Each row below is a small network's average activation on inputs in which a field has the value named, seen along a few directions.
Values that are neighbours, or in one group, have similar rows; names and order tell nothing.
In the rows, 500 means zero.
Random noise pushes rows far along 21 fixed directions. That doesn't count. These rows show it; they differ only by the noise:
249  426  559  511  649  419  590  482  314  395  539  611  390  642  422  481  530  545  477  369  430  319  707  478  319  485  457  505  405  589  516  767  546  415
529  513  597  365  591  615  541  467  531  550  500  501  336  378  495  555  321  454  486  433  645  569  499  688  601  405  654  475  547  359  480  457  577  458
551  387  429  547  437  432  589  456  493  465  450  452  449  417  533  373  672  331  508  331  383  534  442  189  496  493  496  534  596  391  441  484  768  345
496  565  445  496  441  357  514  536  540  446  693  476  400  573  486  412  524  425  561  453  419  650  580  444  397  726  381  591  459  587  467  608  478  772
527  389  381  529  578  548  431  559  563  398  568  462  455  721  566  405  449  651  571  460  546  426  500  460  504  462  352  446  537  544  605  505  511  461
325  464  656  456  634  832  665  481  514  697  647  473  306  568  524  524  428  265  366  434  373  436  455  539  641  548  373  406  264  319  589  584  529  480
432  521  447  529  545  551  515  458  434  491  409  631  410  637  483  536  603  499  574  441  589  655  558  521  371  547  474  516  524  496  438  496  611  500
543  274  505  434  466  416  550  219  530  588  514  487  543  575  568  579  468  522  571  522  435  641  392  363  380  664  516  559  570  540  416  430  719  459
725  422  254  592  551  512  515  326  578  539  446  626  450  604  460  536  759  596  485  580  819  474  525  391  281  515  501  452  502  766  446  364  496  542
430  650  662  468  647  450  438  513  482  558  533  471  593  526  291  447  373  420  484  409  464  636  505  540  441  289  508  541  458  334  575  558  539  450
536  337  521  601  391  460  275  528  417  493  660  464  321  469  603  605  309  593  701  333  748  585  353  401  431  299  593  722  766  426  637  330  569  248
472  309  409  564  325  453  690  320  618  619  687  422  338  651  658  493  591  428  456  650  529  508  436  450  558  499  532  294  399  400  333  340  738  566
631  586  621  547  566  445  350  481  628  632  623  438  347  380  444  579  466  347  463  431  599  684  558  460  434  302  664  486  559  469  547  404  647  480
257  637  456  405  370  314  662  471  358  531  536  532  444  400  419  419  393  434  328  325  554  551  676  371  481  562  471  515  354  527  432  682  407  546
440  538  558  478  545  400  401  556  430  635  491  527  761  601  538  591  487  443  487  448  609  501  544  438  567  146  506  525  517  589  627  453  503  316
620  609  346  559  321  368  428  652  487  505  373  617  519  478  576  412  364  672  505  443  623  595  617  298  542  512  389  471  762  670  653  606  457  442
516  401  480  421  722  642  522  542  553  476  523  437  528  497  698  487  679  268  411  406  358  367  613  316  649  598  502  478  450  597  596  536  574  425
414  488  475  587  495  488  478  425  574  501  499  499  510  415  334  544  516  287  383  337  576  416  514  306  368  439  596  625  224  488  449  521  467  497
425  385  632  456  520  502  698  384  402  603  475  503  485  446  619  514  669  408  410  455  491  396  440  533  551  378  529  457  341  437  421  402  570  432
291  582  419  412  487  627  569  613  491  507  517  520  322  497  505  487  273  622  428  494  496  500  607  631  582  628  331  444  362  441  509  645  368  587
561  651  729  537  513  234  389  573  393  546  553  549  518  230  569  661  528  271  650  407  497  501  625  534  495  263  790  736  607  465  668  465  538  451
492  510  616  539  540  570  481  463  492  562  499  492  468  498  564  424  586  578  277  570  475  681  509  439  400  710  456  399  439  581  439  483  434  608
498  466  599  672  474  482  574  543  606  464  536  548  342  616  502  324  559  504  426  475  472  606  493  480  360  574  424  460  346  418  438  557  592  686


Field P:
p1: 537  493  647  463  698  600  495  515  618  600  448  502  691  513  544  405  293  616  435  631  457  602  415  507  532  560  457  568  456  343  674  514  484  465
p9: 354  519  541  204  571  515  493  414  450  564  687  367  558  431  553  601  380  242  357  319  562  681  601  349  627  679  636  585  523  639  421  564  497  468
p3: 377  654  539  506  422  458  459  512  437  439  468  613  748  632  397  516  350  399  593  530  584  542  527  577  541  599  622  627  465  461  546  601  330  596
p4: 423  568  550  648  562  610  506  612  533  462  564  539  417  528  523  337  637  327  301  441  658  690  576  310  435  704  612  590  386  429  495  534  470  572
p2: 352  469  283  401  627  514  661  529  374  485  504  585  279  397  561  633  642  548  566  599  412  443  746  533  459  708  498  581  585  555  497  625  614  398
p8: 279  689  554  611  552  565  460  489  447  607  461  503  494  613  372  535  487  564  430  458  398  523  544  495  362  437  304  431  260  417  637  528  379  466
p12: 426  440  453  394  659  504  522  420  438  448  637  434  321  377  545  583  466  561  557  592  413  354  618  584  486  598  601  513  540  467  532  512  523  431
p6: 398  559  617  618  372  548  671  673  441  497  446  672  539  505  525  479  588  275  510  515  301  434  497  530  552  631  452  620  392  422  492  670  486  629
p11: 224  545  615  519  349  289  526  647  381  469  837  471  690  762  598  543  492  252  563  567  469  504  596  561  642  462  627  605  444  511  495  609  467  614
p5: 493  469  654  687  600  518  136  681  609  297  440  352  485  564  690  400  503  575  356  410  430  611  636  365  530  409  690  292  621  490  598  411  621  340
p7: 572  558  430  552  218  544  623  608  453  507  230  601  574  431  507  367  588  551  453  510  562  620  370  518  635  504  410  390  636  475  341  475  483  500
p10: 589  747  441  672  505  498  600  453  574  545  334  695  477  712  518  366  506  534  597  436  625  544  575  437  448  545  376  456  397  389  801  493  471  576
P is arranged as a network in which each value has 3 neighbours.
Name the neighbours of p4, in listed order.
Answer: p9, p3, p11
Name the neighbours of p5, in listed order.
Answer: p2, p6, p7
A value of P combines one of 2 hidden first parts with one of 6 second parts; all combinations occur once.
p7 and p11 share the first part; p7 and p12 share the second. Which value has the first part of p12 and the second part of p11?
Answer: p10
p1 and p8 share the first part; p1 and p3 share the second. Which value has the first part of p3 and the second part of p8?
Answer: p2
